A small network was shown many inputs. Here are its activations along a few directions, one row for each input.
Each table varies a few parts of the input and shows all the possible inputs, shuffled.
Descriptions start from the smaller parts, as in this example, which fits no table here: line(4) and (point or ring(11) or (values(3) and ring(8))).
Shared parts are said once, and a part with two or three values counts as separate values.
(in the rows, 128 means zero)

Other details of the inputs shift rows strongly along three fixed directions, in all tables alike. That doesn't count.

Rows:
r1: [110 121 129 190 182 149  77  77 129  94 150]
r2: [129 158 125 118  14 200  68 137  72  51 128]
r3: [109 142 144 100  69 118 160 184 102 113  92]
r4: [117 141 113  92  46 102 160 148 131 139  90]
r5: [ 91 110 164 162 211  80 157 125 156 156 121]
r6: [ 85 117 161 150 103 180  47 102 125  82  63]
r7: [200 143 115  97 183 112 200 139 114 147 165]
r8: [119 151 129 108  19 199  75 129  71  51 136]
r9: [171 133  99 170 112 160 120 127  95  69 177]
r10: [107  93 139 137 217  90 139 118 198 190 133]
r11: [186 121  80 128 138  76 179 153 128 149 167]
r12: [127 138 113  92  49 103 153 161 133 139  85]
r13: [146  91 102 173 189 149  52  46 143 127 157]
r14: [158 118 122 144 155  92 201 166 103 131 167]
r15: [139 144 133 132 146  88 195 160 116 134 196]
r16: [187 113  69 143 116 172 105 111 125  99 196]
r17: [188 117 101 123 136  95 183 149 134 165 183]
r18: [140 120 109 165 227 189  59  63 116 135 145]
r19: [ 56  99 157  88 146  81 106 119 180 174  31]
r20: [ 82 123 165 158 216  78 149 124 156 164 136]
r21: [202 120  68 154 107 157 100 100 109 100 189]
r22: [ 83 133 201  75 181 119 115 119 175 175  15]
r23: [109 133 123  80  47 131 166 155 145 145 109]
r24: [ 96 139 139 122 129 214  32  90 120 121  56]
r25: [122 152 118 119  17 200  77 131  65  51 124]
r26: [123 100 133 184 193 152  71  82 120  95 144]
r27: [162 122 121 142 157  89 194 175 110 128 166]
r28: [178 152  99 121 172 123 194 166 110 169 165]
r29: [117 168 129  82  74 152 170 163 103 156  87]
r30: [112  92 127 138 213  65 129 104 167 182 112]
r31: [203 156 116 106 167 116 196 146 127 142 161]
r32: [129 111 132 196 181 156  75  87 133  91 142]
r33: [133 107  90 174 185 136  57  50 164 110 153]
r34: [192 128  54 149 104 148 100 105 122  83 183]
r35: [105 148 144 105  65 118 164 180 108 113  94]
r36: [131 135 134  86  43 124 156 157 139 154 101]
r37: [100 146 158  89  66 119 155 177  93 125 112]
r38: [ 64 110 174 104 131  92 111 120 186 190  37]
r39: [ 60  98 184  92 141 100 113 113 178 200  46]
r40: [ 96 109 121 127 110 158  23  78 158 104  63]
r41: [117 114 144 173 205 145  59  85 134 102 171]
r42: [ 35 134 203 118 143  96 122 134 156 162  68]
r43: [157 144 113 155 120 156 109 123 101  76 201]
r44: [116 119 121  68  55 133 160 162 132 146 104]
r45: [174 128  91 130 125  88 192 134 132 157 184]
r46: [174 127 101 127 122  98 194 135 136 163 191]
r47: [152 136 121 136 157  88 186 175 108 134 181]
r48: [160 128  97 159 123 156 117 122  80  74 180]
r49: [ 72 126 161 157  93 179  59  89 128  83  69]
r50: [103 157 157  98  62 118 155 181 108 122 111]
r51: [ 91 120 164 156 220  77 143 136 158 163 133]
r52: [141 171 148  65  75 141 175 145 122 133  83]
Each input here is: line(4) and (values(2) or line(5) or line(6)).
Question: Changing only the line(4) part turns r43 into r41. The same change can be made to r12. Which row results?
Answer: r11
Question: Changing only the line(4) part turns r29 into r18. The same change can be made to r15. Which row results?
Answer: r8
Question: Which other rows does r24 become when the values(2) part takes its other values? List them by row number.
Answer: r22

Rows:
r53: [165 151 114 130 122 122 194 170  93 125 182]
r54: [ 96 128 138 143  98 160  80 117 115 104 110]
r55: [120 145 121  78  20 117 169 178 119 123  77]
r56: [105 144 152 123  99 169  82 120 113  91 101]
r57: [161 137 105 143 109 103 194 166 102 118 182]
r58: [113 139 133 118  93 161  86 101 126 113  98]
r59: [115 143 135 116  98 167  84 104 125 115  99]
r60: [ 90 124 170 130 178 102 127 129 147 143 103]
r61: [176 116  92 157 154 158 101  97 110 100 169]
r62: [114 137 140 115  91 175  83 106 133 116 107]
r63: [ 84 124 167 142 180 110 131 125 144 154 105]
r64: [ 98 118 160 121 169 108 130 116 167 170 108]
r65: [173 132  90 156 156 164 101  99 118 103 171]
r66: [151 124 105 171 152 160 105 104 102  96 187]
r67: [174 137  92 123  99  97 189 153 115 129 174]
r68: [ 95 109 155 117 166 108 126 117 165 172 111]
r69: [157 124 107 161 155 151 100 106 105  86 186]
r70: [ 97 113 145 126 171  92 123 119 159 171 106]
r71: [110 123 132 126  78 155  86 104 141 110 108]
r72: [155 123 128 132 184  32 240 188 135 162 184]
r73: [180 129  99 157 159 164 103 100 110 100 166]
r74: [110 106 145 132 179  97 124 125 153 162  98]
r75: [114 142 133  69  15 128 158 177 118 137  96]
r76: [156 123 104 167 150 144  94 110 107  87 186]
r77: [110 106 147 137 174  92 132 121 159 153  93]
r78: [180 143  91 114 112 112 193 162 109 131 165]
r79: [101 109 137 129 175  97 122 125 161 165 100]
r80: [115 150 131  60  21 126 168 174 108 136  84]
r81: [125 131 132 124 103 165  88 108 120 104  89]
r82: [101 110 141 123 178 104 126 120 159 165  97]
Question: Changing only one part turns r55 into r82. The same change can be made to r72. Which row results?
Answer: r69
Question: What is each input in this table made of?
Answer: line(5) and (values(2) or line(4))
Question: List by row number the other rows that have the line(5) part in common with r64.
Answer: r58, r60, r63, r78, r81
Question: Which other rows does r69 become when the values(2) part takes its other values? List them by row number.
Answer: r66
Question: List by row number the other rows that have the line(5) part in common with r76.
Answer: r54, r70, r74, r75, r79
